Each row has a name. After each piece below comes the name of the row it's from, unless a question asks for something else. Each question is about the rows just above it. Places in a row count from 1.

funak: [-24.0 -33.7 -33.8 -47.0]
buvom: [ 13.4  13.3 -29.2 -29.3]
sulo: [ 35.3 -25.0 -26.9  83.1]
murur: [-15.3  -2.7   1.8  -2.6]
gufor: [-26.9 -47.0 -33.8 -29.6]
q: [-26.9 -47.0 -33.8]
gufor
buvom without one entry, shuffled: [-29.3 -29.2  13.4]. Gone:
[13.3]
Which row holds [-33.7 -33.8 -47.0]?
funak
Where in the named rows is [-29.2]?
buvom, 3
Which entry of buvom is missing from [-29.3 -29.2  13.3]?
[13.4]
Where do [-33.7 -33.8] appear?
funak
buvom without one entry, shuffled: [ 13.3 -29.3  13.4]. Gone:
[-29.2]

guf: [-15.9  12.2   1.5  -9.2  14.4   2.7  -9.3 -76.4 -13.5   7.8  -2.0  44.2
 -16.1  11.1  -0.7   1.1 -10.5 -29.6  55.5]
Maleb: [  6.6  29.1  -9.7  13.9  -5.0   2.6 -13.6 -27.4 -23.4   0.3   3.6  -5.6
  -2.2  -7.5 -49.1 -22.5   0.0  22.6   0.9]
nubus: [-15.9  12.2   1.5  -9.2  14.4   2.7  -9.3 -76.4 -13.5   7.8  -2.0  10.9
 -16.1  11.1   5.2  -9.4  -4.8  -4.4  45.4]
Tup: [  1.6  -1.5  -7.8 -18.8  -6.4  10.4   7.7  48.2 -10.8  -3.5   6.1   8.6
  -6.5   9.4  -0.7   1.1 -10.5 -29.6 -33.8]
Bizop: [-10.9  12.2   1.5  -9.2  14.4   2.7  -9.3 -76.4 -13.5   7.8  -2.0  16.5
   6.6 -11.0  14.6  -8.3 -24.4  -0.4 -13.2]
fut: [ -4.7  10.6   4.7 -11.4  -5.0   2.6   6.3  10.8 -50.2   2.0 -18.1   6.7
 -17.5   3.7   3.5   3.1 -46.4   9.6   2.8]
Shuffled Bizop with one entry gone: [ -0.4 -13.2  -9.2 -13.5  14.6   2.7  -2.0  16.5   1.5 -76.4  -9.3 -10.9
  12.2  14.4   7.8 -24.4   6.6  -8.3], missing
[-11.0]
Row and place of [10.8] in the named rows:
fut, 8
Tup without one entry, shuffled: [  7.7  -1.5  -3.5   1.6 -10.8 -18.8  -0.7  -7.8   8.6  48.2   6.1   9.4
  -6.4   1.1 -29.6 -33.8 -10.5  10.4]. Gone:
[-6.5]
Where in the named rows is [-8.3]?
Bizop, 16
q: [ -4.7  10.6   4.7 -11.4  -5.0   2.6   6.3  10.8 -50.2   2.0 -18.1   6.7
 -17.5   3.7   3.5   3.1 -46.4   9.6   2.8]
fut

Rutu: [ 30.8 -52.1  27.1  26.0 -39.3 -21.4]
disal: [-23.3   7.3 -37.7   4.2  -0.1  35.4]
vuzu: [ 40.6 -40.8  16.5  28.2 -68.2 -68.1]
Viso: [51.8 -8.9 51.9  1.4 -5.5 33.5]
Zisa: [ -4.8  10.5 -67.0   3.3   6.5  -3.8]
luv: [ 27.4   2.6  56.9 -22.6 -47.3 -30.6]
tur: [ 23.6 -12.2  13.7   6.9  26.1 -44.2]
Voma: [  5.0  -9.5 -86.6  25.0  40.4 -26.0]
Rogol: [ 19.9 -64.6  51.9  43.8  24.8 -13.7]
Legug: [ -2.3  44.9  49.1 -43.3  -5.0  -6.5]
pokom: [-19.8  -5.6  42.3  -5.1 -50.9  57.1]
vuzu without one entry, shuffled: [ 40.6 -40.8  28.2  16.5 -68.2]. Gone:
[-68.1]
[-6.5] is at row and place
Legug, 6

liso: [-34.2 -71.7   2.7   6.7]
Riv: [-31.6 -45.5  21.9 -30.9]
Galit: [ -5.3  58.3 -10.6 -10.1]
zelo: [-63.5 -63.4 -12.4  54.3]
Tozo: [ -6.9  -5.2  19.0 -70.9]
Turul: [-16.6  16.2 -16.5  21.9]
tirar: [-36.7 -30.8 -48.6  20.0]
mel: [54.3 38.2 53.0 54.2]
Row and place of [-30.8] in the named rows:
tirar, 2
zelo without one entry, shuffled: [-12.4 -63.5  54.3]. Gone:
[-63.4]
Which entry of mel is missing from [54.2 53.0 38.2]?
[54.3]
Shuffled Turul with one entry gone: [ 21.9 -16.6  16.2], missing
[-16.5]

vod: [-20.7 -31.4  22.0   9.6   6.3 -31.9 -30.4   2.5  18.4 -33.9  11.2 -31.2
 -30.4 -21.9 -28.7  20.9  17.6  22.0  19.1   9.1   7.5  20.3  19.5   7.5
 -34.3 -15.9 -13.4 -31.9   7.5 -11.5  20.7 -24.2   2.3 -27.5  -5.3 -30.4
   7.5  19.1 -22.6 -34.4  -6.9 -20.9  26.0  24.8 -15.9  -0.2 -23.7  15.4
   7.5]
zoma: [-41.8 -41.3   5.5  29.5  27.7 -40.8 -16.7 -24.3  31.7 -28.1 -13.5 -18.7
 -16.7  -1.2 -13.0   3.1  -3.4   5.5  -0.6  29.2 -18.3   1.7   0.2 -18.4
 -35.1   7.1 -38.1 -40.8 -18.4 -36.9   2.6  -4.7  25.0 -10.6  18.7 -16.7
 -18.4  -0.6  -2.2 -32.5  17.1   0.4  20.4  13.5   7.1 -27.2 -42.7  31.4
 -18.4]
San: [ 71.6  71.7 -17.9 -60.1 -56.5  70.9  27.2  37.7 -64.9  48.0  17.3  30.8
  27.2  -1.7  20.2 -13.5  -1.5 -17.9  -6.6 -59.6  26.5 -11.0  -8.1  26.5
  60.8 -17.2  64.2  70.9  26.5  61.8 -12.5   4.9 -51.3  15.8 -39.1  27.2
  26.5  -6.6   0.3  56.0 -36.2  -4.6 -45.2 -32.6 -17.3  43.2  73.4 -64.2
  26.5]
zasud: [11.9  7.5  9.0 -5.8 -6.4  7.1 -2.3 13.7 -3.3  1.0 12.7 -1.8 -2.3 -5.5
 -3.2  9.6 11.0  9.0 10.4 -5.9 13.2  9.9 10.3 13.2  3.8 -6.5 13.2  7.1
 13.2 13.4  9.7 -4.9  3.9 -3.7 -7.2 -2.3 13.2 10.4 -5.3  2.6 -7.2 -5.7
  4.4  6.8 -6.6 13.9 11.0 -4.4 13.2]
bakob: [4.0 2.9 5.4 2.6 2.3 2.8 1.4 5.3 3.3 1.8 5.5 1.4 1.4 1.3 1.3 5.5 5.5 5.4
 5.5 2.5 5.5 5.5 5.5 5.5 2.2 1.4 4.6 2.8 5.5 4.7 5.5 1.3 2.1 1.3 1.7 1.4
 5.5 5.5 1.3 2.0 1.6 1.3 4.9 5.2 1.4 5.2 3.8 3.0 5.5]
dul: [-7.2 -4.6 -6.2  2.1  2.4 -4.4  0.8 -8.5  0.6 -1.0 -8.1  0.5  0.8  2.4
  1.2 -6.5 -7.2 -6.2 -7.0  2.1 -8.3 -6.7 -6.9 -8.3 -2.5  2.9 -8.0 -4.4
 -8.3 -8.2 -6.6  2.1  2.8  1.5  3.1  0.8 -8.3 -7.0  2.3 -1.9  3.1  2.5
 -3.8 -5.0  2.9 -8.5 -6.7  1.2 -8.3]
tunok: [-42.6 -30.9 -30.9  10.8  12.2 -29.7  -2.5 -46.0   4.3 -12.4 -42.2  -4.0
  -2.5   7.3   0.2 -32.6 -36.9 -30.9 -35.2  11.1 -44.2 -33.6 -34.6 -44.2
 -20.4  10.8 -45.9 -29.7 -44.2 -46.4 -33.0   5.3  13.2   1.8  13.6  -2.5
 -44.2 -35.2   6.7 -17.2  13.4   8.0 -17.2 -24.2  10.9 -46.6 -40.5   7.2
 -44.2]
tun: [-7.1 -5.8 -3.8  1.7  1.8 -5.7 -1.7 -6.8  1.1 -3.2 -5.9 -1.9 -1.7  0.1
 -1.2 -4.1 -4.9 -3.8 -4.6  1.8 -6.3 -4.3 -4.5 -6.3 -4.4  0.8 -7.3 -5.7
 -6.3 -7.3 -4.2 -0.3  1.8 -0.9  1.6 -1.7 -6.3 -4.6  0.0 -3.9  1.5  0.2
 -1.7 -2.8  0.8 -6.9 -6.9  1.4 -6.3]
bogi: [-23.2  12.7 -70.5  17.2  24.7  15.3  57.7 -65.0  -7.1  47.0 -72.4  56.4
  57.7  60.5  59.5 -71.7 -73.6 -70.5 -73.0  18.4 -69.7 -72.3 -72.8 -69.9
  34.3  56.9 -40.1  15.3 -69.9 -43.8 -72.0  60.9  32.6  60.2  45.1  57.7
 -69.9 -73.0  60.7  39.9  47.4  60.1 -54.3 -63.9  57.1 -61.7 -15.1   2.3
 -69.9]
relaf: [-33.7 -40.7  14.8  16.7  13.7 -40.8 -29.6 -10.8  23.5 -36.7  -0.4 -31.0
 -29.6 -17.4 -26.9  13.1   8.2  14.9  10.3  16.2  -4.9  12.1  11.0  -4.9
 -40.0  -9.8 -27.2 -40.8  -4.9 -25.5  12.7 -20.4   9.9 -25.1   2.1 -29.6
  -4.9  10.3 -18.3 -38.9   0.4 -16.0  23.8  20.1  -9.8 -13.8 -36.1  21.4
  -4.9]
Shuffled zasud with one entry gone: [-5.8 -6.4 -6.6  7.5 10.4  9.0 -2.3 -7.2  9.9 -1.8  7.1  7.1 13.2 -6.5
 -3.7 11.0 13.9 -5.5 -7.2  6.8  9.0 11.9 10.4 -2.3 11.0  9.7  9.6  1.0
 12.7 -4.9 -3.3 13.2 -2.3 10.3  3.9 -5.3  4.4 13.4 -3.2 -5.9 13.2 -4.4
 13.2 13.7 -5.7  2.6 13.2 13.2], missing
[3.8]
Which entry of dul is missing from [ 0.6  2.9 -8.2  2.5 -6.7 -1.0  2.1  2.3  0.8 -8.5  0.5 -8.5 -8.3 -7.2
  0.8 -6.7  1.5 -6.6 -7.0 -8.0  2.1  3.1 -1.9 -6.9 -8.3 -3.8 -7.0 -4.6
 -6.5 -2.5 -4.4  2.9 -5.0  1.2  1.2 -7.2  2.4 -8.1  2.1 -8.3  2.4  3.1
  0.8 -6.2 -6.2 -4.4 -8.3 -8.3]?
[2.8]
Where do [-28.7  20.9  17.6  22.0] appear?
vod
Shuffled bakob with one entry gone: [2.6 1.7 2.3 5.5 2.8 5.5 5.5 1.3 4.9 5.3 1.3 1.3 1.4 1.4 5.5 2.8 3.0 1.3
 1.4 4.0 2.1 5.5 5.4 5.5 1.8 5.2 1.3 5.5 4.7 5.5 5.4 5.5 1.3 5.5 1.6 1.4
 3.3 2.0 1.4 4.6 5.5 5.5 1.4 5.2 5.5 2.5 3.8 2.9], missing
[2.2]

luzi: [-42.0 -58.1  49.5  24.9 -46.8  -6.3 -39.1 -11.1 -41.9  54.5   3.9]
vuze: [-13.5 -62.1 -45.7  17.0 -42.7 -14.1 -41.8   0.5 -45.8  -3.6  -1.9]
Zubud: [ -3.7 -44.4 -44.2  -0.5  70.9 -42.1 -76.9  52.0  71.0 -45.1  52.1]
sali: [  8.5 -70.7  34.5  40.9 -46.2  10.9 -44.7 -13.6 -32.5  20.0   9.8]
Shuffled Zubud with one entry gone: [ -3.7 -76.9  -0.5 -45.1 -42.1 -44.2  52.1 -44.4  52.0  70.9], missing
[71.0]
Row and place of [-3.7] in the named rows:
Zubud, 1
Where in the named rows is [52.0]?
Zubud, 8
Shuffled luzi with one entry gone: [  3.9  49.5  -6.3  54.5 -58.1 -42.0 -46.8 -11.1  24.9 -39.1], missing
[-41.9]
Where do [-41.8   0.5] appear?
vuze
vuze without one entry, shuffled: [-14.1   0.5 -62.1 -13.5 -45.7  -1.9 -42.7  -3.6 -41.8  17.0]. Gone:
[-45.8]
Where in the named rows is [-13.5]?
vuze, 1

simu: [-43.1  46.4  71.2  80.3 -33.8]
batop: [ 18.1  83.5 -44.5  46.2 -20.4]
sugu: [  8.2 -32.7 -32.3  81.0  -3.9]
Tib: [ 71.8 -27.9 -56.0  22.1 -36.9]
Kab: [-56.1   4.7 -56.5 -14.7   3.0]
Zizaz: [ 18.6 -66.7  80.0  16.7 -17.2]
vuk: [-56.2 -34.3  63.9  16.5 -61.5]
Shuffled Tib with one entry gone: [-27.9 -56.0  71.8  22.1], missing
[-36.9]
q: [ 16.7 -17.2]
Zizaz
Which entry of Kab is missing from [-56.1 -56.5   3.0   4.7]?
[-14.7]
[-56.0] is at row and place
Tib, 3
Where in the named rows is [-56.1]?
Kab, 1

